These are the activations of a small neural network, seen along a few directions. Each row is one input.
In each table, some parts of the input vary, and every possible input appears once, in random order.
Descriptions start from the smaller parts, as in this example, which fits no table here: one of 3 separate values, together with either a single point or one of 11 places around a ring or (one of 6 places along a line, together with one of 8 places around a ring).
Shared parts are said once, and a part with two or three values counts as separate values.
In the rows, zero is written as 128.

Other details of the inputs shift rows strongly along two fixed directions, in all tables alike. That doesn't count.

Rows:
R1: [ 85 102 141 160  79 114 126 122 120 155 138  99  97 127]
R2: [ 76  74  90 188 119 145 111 179 186 147 151 102  85 106]
R3: [182 158  75 206 138  77 137 146 211 112 131 134 158 148]
R4: [ 66  69 142 129  97 155 124 154 157 168 127 101 104 170]
R5: [137  96  69 209  94 116 139 130 207 149 178  77 118 160]
R6: [176 196 105  96 197  69 139 129  99  69  86 182 173  72]
R7: [177 204  97  97 187  80 134 131 103  75  82 180 171  77]
R8: [ 73  84 124 177 109 160  97 123 155 146 180 116  58 180]
R9: [126 139 162  41 140 176 105 117  55 122 101 159 124  92]
R10: [149 157 113 200 167  82 126 178 199 112 154  99 138 116]
R11: [ 65  90 123 117  84 194 101 151 120 169 130 123  89 119]
R12: [ 87  82 167  74  73 159 151 103  56 172 105 150 105 149]
R13: [208 186 171  12 174  90 153  77  76  96  99 162 171 108]
R14: [125  95  77 205 106 112 157 134 196 150 184  83 116 152]
R15: [153 134 173  57 150 177 146  79  60 108 125 142 166 129]
R16: [115  99 100 226  86 140  98 182 202 148 178  70 101 158]
R17: [ 76  67  84 201  80  88 144 181 209 166 152  82  90 176]
R18: [146 138 188  26 145 166 146  86  75 113  98 125 141 128]
R19: [ 75  85 175 127  79 158 117 146 135 152 140  94  81 134]
R20: [100  90  82 232  96 141 116 169 250 143 160  94 126 173]
R21: [202 191 174  35 206 134 153  87  70  82  97 153 192 110]
R22: [133 150 101 114 148 100 124 126 107 100 108 151 133  82]
R23: [115  78 166  75  87 217 125  83  76 134 129 114 127 153]
R24: [101  92 115 177  82 135 160 131 144 160 134 132 107 161]
R25: [105 103 108 237 108 122 117 180 195 147 184  82 105 142]
R26: [156 152 179  83 125 128 121  80  33 127 108 150 145 111]
R27: [ 81  75 167 110  85 172 111  62  58 162 128 139  42 170]
R28: [ 62  71 176  55  96 210 112 113  51 161  99 159  96  96]
R29: [ 69  75 184  85  79 210 136  96  76 163 117 155 125 157]
R30: [130 174  90 109 137 108 121 131 108 108 108 148 138  98]
R31: [132 150 195  53 111 101 121  88  59 116  95 142 131 103]
R32: [201 230  52 153 215  37 117 155 168  61 123 146 173  81]
R33: [232 214  79 156 224  24 163 138 199  85 149 128 193 112]
R34: [116 102 170  96  49 169 104  85  37 159 117 120 103 143]
R35: [178 197 115  98 215 106 115 147 127  90  90 177 182  80]
R36: [198 209  79 193 239  37 143 188 231  84 126 138 209 134]
Description of these inputs: one of 2 separate values, together with either a single point or one of 5 places around a ring or (one of 3 separate values, together with one of 4 places along a line).
The inputs of R15 and R14 match in every part but the choice among 2 separate values. If R19 is changed in the same way as R15 into R14, which row does it become?
> R31
Which other rows does R12 become when the choice among 3 separate values takes its other values? List them by row number.
> R1, R33
Which other rows does R23 become when the choice among 2 separate values takes its other values? List them by row number.
> R5
Which other rows does R21 become when the choice among 3 separate values takes its other values? List them by row number.
> R10, R36
Which other rows does R22 become when the place on the ring of 5 takes its other values? List them by row number.
> R6, R7, R30, R32
